Each row below holds a small network's activations on one record, seen along a few directions.
Records have a field called TEVU. Each example row is followed by its value.
The largest differences between rows may come from other fields.
In the rows, zero is written as 500.
Random noise pushes rows far along 21 fixed directions. That doesn't count. These rows show it; they differ only by the noise:
[587 303 631 324 501 444 362 556 544 465 466 463 352 439 454 531 501 546
 502 610 412 517 571 555 491 400 446 699 518 608 579 514 584 506 460 504]
[585 497 577 566 462 379 394 647 436 641 421 362 415 501 561 483 489 518
 474 536 359 631 432 315 280 262 427 648 375 548 626 567 516 339 523 363]
[442 475 612 665 421 370 714 583 604 705 266 507 343 696 804 389 630 468
 354 693 454 328 658 448 536 484 430 296 501 710 352 439 559 601 468 504]
[510 378 367 655 570 546 421 425 573 502 350 367 531 490 498 654 685 463
 609 613 335 451 552 676 330 461 497 561 563 380 505 680 363 428 412 471]
[429 405 548 785 770 597 493 522 591 442 490 313 585 456 630 636 454 486
 443 466 469 455 573 632 364 633 396 454 636 367 420 745 529 723 362 297]
[402 586 594 351 698 463 330 659 586 447 546 513 311 381 563 521 586 458
 430 753 374 312 556 560 736 403 482 580 666 244 608 412 419 526 230 393]
[656 517 444 535 543 277 407 390 636 558 555 428 452 734 442 392 583 432
 688 515 550 440 486 598 424 392 613 555 588 582 576 648 425 481 497 546]
[566 396 519 329 460 440 352 519 509 468 318 536 602 429 688 413 332 630
 341 306 402 456 568 544 630 372 497 719 518 401 535 596 575 708 599 683]
[447 445 504 434 591 455 501 370 655 546 393 406 516 407 412 428 543 541
 521 543 525 438 461 374 389 393 577 549 559 434 525 454 476 554 427 525]
[616 535 381 430 490 371 494 535 635 438 267 525 510 399 455 452 511 417
 485 451 552 498 478 494 462 387 545 620 608 491 671 630 590 380 386 643]
[525 424 246 417 365 573 320 359 448 400 699 426 354 686 465 274 307 544
 482 537 439 554 557 648 516 453 570 589 522 415 477 475 613 491 460 380]
[532 726 592 428 554 472 420 460 412 543 602 429 385 623 438 232 583 508
 386 671 656 546 316 447 602 359 612 524 624 529 483 274 528 421 278 487]
[450 596 299 434 349 541 444 566 527 576 600 714 493 243 513 510 527 549
 563 306 384 358 489 445 615 460 510 592 527 299 566 505 425 344 543 492]
[633 493 566 470 445 505 398 307 493 439 460 566 558 610 731 448 472 549
 539 354 494 373 420 641 590 516 388 505 601 467 429 539 483 532 575 567]
[587 520 693 444 550 646 486 571 530 487 463 446 457 531 572 295 475 530
 369 350 457 452 541 365 587 460 627 320 640 597 283 391 678 587 561 716]
[643 436 646 309 579 428 406 439 476 344 299 550 576 512 556 498 345 439
 464 504 311 489 502 451 474 352 452 718 530 394 473 442 538 429 627 652]
[657 436 604 459 377 533 453 384 368 582 583 557 500 430 381 445 545 580
 656 530 517 538 485 554 505 586 582 461 414 722 520 505 528 359 672 562]
[509 443 501 411 441 528 409 293 660 416 537 339 583 517 548 364 437 511
 666 636 601 510 419 487 601 400 602 332 413 325 723 591 489 548 593 461]
[539 300 439 436 321 569 554 264 478 272 524 575 624 418 494 408 358 503
 495 624 435 491 533 655 610 484 539 699 564 504 408 546 688 455 657 534]
[361 501 458 443 499 455 704 728 507 621 409 563 446 369 275 559 550 617
 384 542 444 471 630 318 629 502 483 495 454 463 563 648 427 579 372 490]
[462 536 217 534 558 252 449 554 463 569 433 372 438 444 370 375 519 451
 317 355 542 527 426 455 343 508 673 458 598 315 573 485 562 450 217 539]
[525 480 493 510 551 549 520 460 764 409 398 454 615 400 527 525 625 356
 613 439 526 517 365 394 390 285 510 552 571 366 468 498 529 379 529 572]
[520 420 364 509 434 269 562 259 289 452 503 552 527 745 472 365 419 422
 394 599 403 456 505 633 480 588 582 531 528 420 297 347 518 433 532 564]

[554 325 581 322 489 531 439 384 492 297 435 577 618 187 480 424 504 575
 552 485 354 423 490 551 736 450 572 551 504 463 422 610 609 514 706 604]
pek
[527 572 578 464 640 468 369 667 525 405 623 409 467 447 472 419 527 436
 443 498 439 547 439 457 579 303 586 617 608 411 494 534 556 490 435 483]
muf
[591 696 602 707 684 437 477 528 461 625 543 634 592 440 612 474 574 480
 534 328 540 406 459 583 475 530 476 635 604 613 369 604 459 522 530 464]
batas
[485 504 548 390 536 341 640 614 543 243 457 560 324 428 386 599 427 402
 426 705 534 470 461 459 625 551 274 501 609 467 703 640 609 384 201 299]
buvab
[440 439 472 649 470 254 609 232 383 587 524 597 564 545 635 387 541 568
 456 444 500 332 428 607 479 628 454 507 522 561 250 490 485 610 570 398]
riru
[541 638 469 422 341 462 621 588 672 570 541 565 381 739 400 490 673 470
 636 492 573 509 433 321 551 266 446 545 513 645 534 501 369 379 491 573]
riru
[534 360 571 501 510 516 396 275 384 467 436 474 601 479 570 605 462 659
 519 455 464 455 433 646 436 595 356 593 509 487 499 573 411 600 510 465]
buvab
[617 446 537 460 460 569 505 488 550 401 431 422 528 629 430 512 471 608
 525 336 465 555 459 437 498 380 425 597 584 597 486 741 498 545 541 598]
zomur
[476 460 454 602 290 391 609 448 266 602 625 470 437 503 374 422 523 566
 483 809 459 496 549 551 585 619 645 404 417 655 595 557 509 383 534 410]
kasuz
[655 488 601 453 689 551 315 559 401 487 478 524 529 323 375 542 707 447
 605 435 457 613 457 638 456 497 605 542 450 566 388 469 502 385 547 633]
kasuz
[512 555 502 447 543 343 514 578 468 408 482 603 515 554 559 587 347 480
 430 514 537 421 587 634 676 615 398 564 563 437 677 654 472 611 416 490]
tupib
[531 626 523 460 495 451 571 474 368 499 529 645 537 530 417 448 430 475
 496 636 492 485 519 501 637 546 523 544 477 468 528 482 456 402 527 498]
muf
[628 582 654 502 529 454 547 651 449 586 354 690 565 549 599 487 620 385
 571 591 582 650 544 573 650 481 477 443 228 698 447 475 516 429 696 599]
pek
[559 513 698 611 525 434 520 491 559 564 457 422 522 422 632 509 622 568
 524 329 461 374 336 334 408 408 420 461 640 597 446 604 493 486 540 493]
tupib
[375 383 430 477 470 671 488 390 731 400 673 395 587 570 511 533 462 439
 585 491 721 689 404 509 410 405 475 557 429 413 477 331 560 586 528 435]
zomur
[565 464 452 429 490 261 564 665 637 469 449 555 360 413 355 400 475 369
 496 575 307 423 622 338 459 273 628 723 594 603 543 591 638 343 534 554]
batas

Here are new rows. What is TEVU for each?
[437 585 479 430 547 494 540 664 460 461 540 603 322 573 490 525 467 456
 336 545 483 478 558 509 588 534 382 561 577 474 428 364 536 491 291 428]
kasuz
[615 472 607 422 626 265 502 581 470 414 393 533 412 532 375 466 746 378
 572 658 337 514 445 511 574 314 506 543 468 540 377 594 473 347 519 531]
riru
[575 468 622 333 458 426 538 549 704 397 515 533 549 436 483 524 463 401
 623 375 578 499 437 321 550 397 528 447 503 509 629 497 570 459 655 658]
tupib
[511 504 392 436 463 543 482 468 598 496 485 635 363 366 559 316 415 419
 455 373 382 305 653 446 425 548 675 463 662 587 321 221 710 414 565 658]
kasuz
[507 355 621 553 427 640 482 556 424 368 507 372 606 348 524 777 543 377
 455 565 463 606 420 527 434 630 527 379 551 388 586 361 575 294 499 631]
zomur
[390 677 585 596 530 665 579 623 411 572 591 526 522 606 589 583 370 527
 414 620 613 570 536 460 631 635 343 405 394 440 568 447 435 583 419 310]
pek
[537 595 319 548 570 509 320 725 424 607 568 456 374 840 521 513 572 388
 474 364 296 561 603 558 445 410 566 450 439 321 364 429 346 444 475 569]
batas
[325 456 426 697 330 456 719 566 593 597 594 359 487 570 469 687 476 444
 435 645 454 400 551 316 351 516 529 474 631 462 650 469 423 426 413 453]
batas
